A small network was trained on invented records. Each row is its activation on one of them, seen along a few directions.
After each row come some of the record's fields: E, K, S, H, V.
Not every record has every field; a missing one is written absent.
Other fields move the rows too, some of them a lot.
Random noise pushes rows far along 3 fixed directions. That doesn't count. These rows show it; they differ only by the noise:
[ 174  -72   89  -39  227  366 -202  418  268  357 -258  151  387  177
  441  364  821 -113 -179  -28]
[ 330 -450  110  237  -27  -58   83  278  622 -434    6 -157   18  234
  287 -722  275  153  173  222]
[  96 -413 -133  -84   54  195  -22  325  172  -64   41 -274  -48 -348
  252  212    2  127  303  208]
[ 108 -187  -40 -117  193  332 -161  377  135  241 -147  -46  215 -113
  383  454  468  -32   32   87]
[ 255 -267  113  117   79  162  -47  363  483  -23 -120   23  204  219
  344 -193  560   26  -19   64]

[ -56  129  125   46   65  170   38  106  252  276 -238  -48  322  263
  -76 -309   30 -107 -192 -163]
E=e2 K=absent S=absent H=h2 V=v1
[-105  153   43 -102 -106   19 -125  -27 -243  266  173  196   40  -51
 -284  639   28  -50  -83 -193]
E=e2 K=absent S=s2 H=h4 V=v1
[   7 -304 -129  -27 -241  -13   59    1  165 -369  216 -258 -202 -205
  -61 -211 -294  119  347  108]
E=e1 K=k1 S=s3 H=h3 V=v1
[  17  300  136  109  -72 -161  -74 -224 -207  -11  109  214  -55  377
 -112  -35  125 -130 -249  -62]
E=e1 K=absent S=s2 H=h4 V=v2
[  40 -244    0  195 -222 -149  265  -52  381 -317   98  -28 -209  144
 -205 -535 -113  110   79   79]
E=e1 K=absent S=s2 H=h3 V=v2
[  -7 -149  -23  -42  -28 -134    9  -71   30 -366   36 -192   76   37
 -128 -174  -23    0  230  259]
E=e2 K=absent S=s2 H=h3 V=v1
[ 100   -4   25   12 -177  -42  -77  109  132   12  234  192  -39   63
 -207   71   75   30   32  -64]
E=e2 K=k2 S=s3 H=h2 V=v1
[  43  138   94  205  -90   33   73  -27  317  488   47  486   85  193
 -167   23  144 -107 -452 -384]
E=e1 K=absent S=s2 H=h5 V=v2
[ 118  216  -24  -17   88 -236   36 -112   -2   87   53   97 -188  108
  236   53   11    4  -76   83]
E=e2 K=k1 S=s3 H=h4 V=v2
[  -1 -146 -345 -204    6   82  -68   61 -221 -116  131 -205 -302 -549
  202  284 -472  146  379  333]
E=absent K=k1 S=s4 H=h2 V=v1
[ -97 -117 -134  -53 -280  115  289  217  243  264  242   83 -302 -407
 -181  424 -252  195  170 -206]
E=e2 K=k1 S=s3 H=h1 V=v2
[  65  -43 -116  -82  325  -73  -79   10 -201 -131 -197  -55 -256 -134
  426  281   60  -29   62  304]
E=absent K=k2 S=s4 H=h5 V=v2
[  82 -194  -16 -139   93  156  -65  266   69   42  -42   28  -25 -152
  147  455  278  -35  101  121]
E=absent K=k2 S=s4 H=h3 V=v2
[ -74  453  245  -27  299  201 -112   50   37  522 -511   97  571  561
  200   35  505 -271 -480 -223]
E=e2 K=absent S=absent H=h4 V=v1
[-224 -227   77  -55 -370  223 -170  150   10  -74  207   14  185  -66
 -507  204   83    1  125 -334]
E=e2 K=absent S=s2 H=h3 V=v1
[  54    3 -111  113 -155  -21  165   59   40  158  208  278 -465 -239
   18  333 -316  126  -12  -79]
E=absent K=k2 S=s4 H=h4 V=v2
[ -90   -6  217 -112  122  255 -167  167  -77  209 -218   18  501  159
   14  154  398   -5 -140 -215]
E=absent K=absent S=s1 H=h4 V=absent
[ -13 -143  -35   60 -348   56  150  125  269  210  274  142 -314 -212
 -177  169 -302  206   52 -334]
E=e1 K=k1 S=s3 H=h4 V=v1
[-194 -200  101  -26  -77  520 -112  397  110  218 -219  107  408 -182
 -177  299  350    1  -65 -359]
E=absent K=absent S=s1 H=h3 V=absent
[  -2  -68    3   92  -89   81  183  287  116  463  275  321 -195 -291
 -203  697   -7  137  -60 -380]
E=absent K=absent S=s1 H=h1 V=absent
[  85   79   16  106  181 -299  192 -214  -19 -242  -52  -76 -207  188
  181 -456   55  -43  -50  168]
E=absent K=absent S=s1 H=h1 V=absent
[  45  -45 -131 -197   85 -200  -65  -31 -216 -271  100 -255 -242 -302
  172   92 -285  117  282  186]
E=absent K=k1 S=s4 H=h4 V=v1
[ -45 -245  -86 -236  209   61  -41   89 -145  -78  -83 -337  116 -324
  216  171 -162  163  282  220]
E=absent K=absent S=s1 H=h4 V=absent
[  15 -141  -81  130  -20  -67 -163  -94  -37 -253   65  -74    0 -126
   64   38 -191   82  159   99]
E=absent K=absent S=s1 H=h5 V=absent
[  76 -181  -73 -214   31   39 -266   90   34 -345 -184  -90  196  -47
   83   -4  187  -28  198  142]
E=absent K=k1 S=s4 H=h5 V=v1
[ -53 -261 -210 -276  -38   84 -150  176 -121 -174   85 -221  -73 -522
  -32  397  -37   74  406   72]
E=absent K=k1 S=s4 H=h3 V=v1
[ -59  208  149  170  -90  191  177  130  334  500 -117  459  200  305
  -84  150  547  -58 -375 -334]
E=e1 K=absent S=s2 H=h1 V=v2
[  39   69 -146 -127   98  -76 -122 -176 -265 -237   45 -155  -72    5
  161   91   43 -172  136  334]
E=e1 K=k2 S=s3 H=h3 V=v2
[ 201 -257   99  222 -181 -259   96   51  607 -237   -8  172 -109  366
  -18 -699  220   57    3  -15]
E=e2 K=k1 S=s3 H=h5 V=v2
[ -31  -53  -55 -134  -16 -106 -170 -144 -220 -455   53 -364  188   13
  -50 -344  -85   60  306  343]
E=e2 K=absent S=s2 H=h2 V=v1
[ -93  132  181  194 -252   45   63 -100  128  208   63  240   85  288
 -246 -206   76   16 -308 -396]
E=e1 K=absent S=s2 H=h4 V=v2
[ 112  134  -21  154 -127 -183  204  -60   79   45  141  259 -432  -10
    9  -95 -176   56 -143 -135]
E=absent K=k2 S=s4 H=h4 V=v2
[ -15  221  329  377 -146   71   92  -10  289  222 -111  510  228  480
 -235 -252  318  -27 -495 -424]
E=absent K=absent S=s1 H=h4 V=absent
[ 135  104  126  120  100   29   90  157  121  171  -67  366  -73   59
  118  173  189    7 -208 -108]
E=absent K=absent S=s1 H=h4 V=absent
[ 218  -76  -76   89 -108 -174   67   -2  195 -517   42  -82 -174   90
  184 -672  -98  155  254  303]
E=absent K=k1 S=s4 H=h2 V=v1
[  93  -48  126  291 -217 -181   90  -58  376  -35  141  263 -210  307
 -129 -280   98   -7 -190 -231]
E=e1 K=k2 S=s3 H=h5 V=v2
[-222 -303  -64 -211 -239  105 -179  -50 -257 -467  234 -387   41 -277
 -369  106 -300   27  432   83]
E=e2 K=absent S=s2 H=h3 V=v1

Here are new rows. What are their fields?
[  35   -2 -153 -127   61 -140   71  -70 -203  -69   96 -200 -384 -312
  264   27 -337  103  149  131]
E=absent K=k1 S=s4 H=h4 V=v1
[ 196  -26    9   83  182 -204  146  -98  -22 -112   -2  -27 -245   82
  305 -206  -50   62   17  357]
E=absent K=absent S=s1 H=h4 V=absent
[ 194  -74  218  242   67   93  363  194  534  178 -111  262   43  323
  201 -365  417  139 -125  -28]
E=absent K=absent S=s1 H=h1 V=absent
[ -63  105  118  -96  278  260  -82   14 -159  174 -311  -86  435  196
  173 -225  387 -125 -186  125]
E=absent K=absent S=s1 H=h2 V=absent
[ 115  -38  -38  -24  250   61  109   63   50  128 -109   14   50   -9
  259 -116   95    7  -30  297]
E=absent K=absent S=s1 H=h2 V=absent
[-155   27  -15 -136  -43  229 -178  -87 -148   21 -124  -46  299   60
    7  130  308 -147  -15   13]
E=e1 K=absent S=s2 H=h3 V=v2
[  19  -95 -220 -173  -29  -84  -39   78 -145  -90  293 -168 -301 -529
  -16  262 -433  137  276   35]
E=absent K=k1 S=s4 H=h2 V=v1
[ -37 -350   -8   11 -101  -37   50  -29  291 -485  -52 -373  247  -14
  -83 -545  -84  127  302  207]
E=e2 K=absent S=s2 H=h3 V=v1
[  63  -58   66   56   -6  314   30  427  324  594   39  340  -27 -153
  179  731  286  138 -120 -405]
E=absent K=k1 S=s4 H=h1 V=v1
[  30  -30 -165   -9 -133   -4  105   25  -64  347  264  194 -454 -460
 -146  367 -417  -19  -84 -247]
E=absent K=k2 S=s4 H=h5 V=v2
[ -11  -62 -154   86  -92 -279  124 -237  -41  -59  326    4 -448 -200
 -188  -18 -528   96   36   47]
E=e1 K=absent S=s2 H=h5 V=v2
[ 220  217  114    1   70 -131 -266  -22    5  -49   46  243  195  429
   86  -51  501 -166 -135  113]
E=e2 K=k2 S=s3 H=h2 V=v1
[ 124  -54 -151  -49   23   59   92  101  -73  219  159   63 -379 -317
  141  261 -169   30   34  166]
E=absent K=k2 S=s4 H=h2 V=v2
[ -33  -34 -160 -240  -25  184 -236   84 -171   72   20  -28   64 -175
  109  481  271  -52  193   90]
E=e1 K=k1 S=s3 H=h3 V=v1
[  19  -49  -92  -86  -91  -21  -12   67  -21 -217  129   40 -104 -220
 -126  179    8  -62  138   23]
E=absent K=k2 S=s4 H=h3 V=v2
[ -68  113  -88 -170  -10   62 -103   29 -176  244  121  104   84 -162
 -206  492  -12  -44    3    2]
E=e2 K=absent S=s2 H=h2 V=v1
[ -20 -160 -104 -151  -86  -47 -121   31 -115 -276  141 -175  -38 -158
 -102  209  -64   -1  329  212]
E=e2 K=k2 S=s3 H=h3 V=v1
[ -90   36  -16 -144  -46  117 -219   -2 -146   -6    0  -79  311    9
 -134   76  140  -13   73   24]
E=e2 K=absent S=s2 H=h2 V=v1
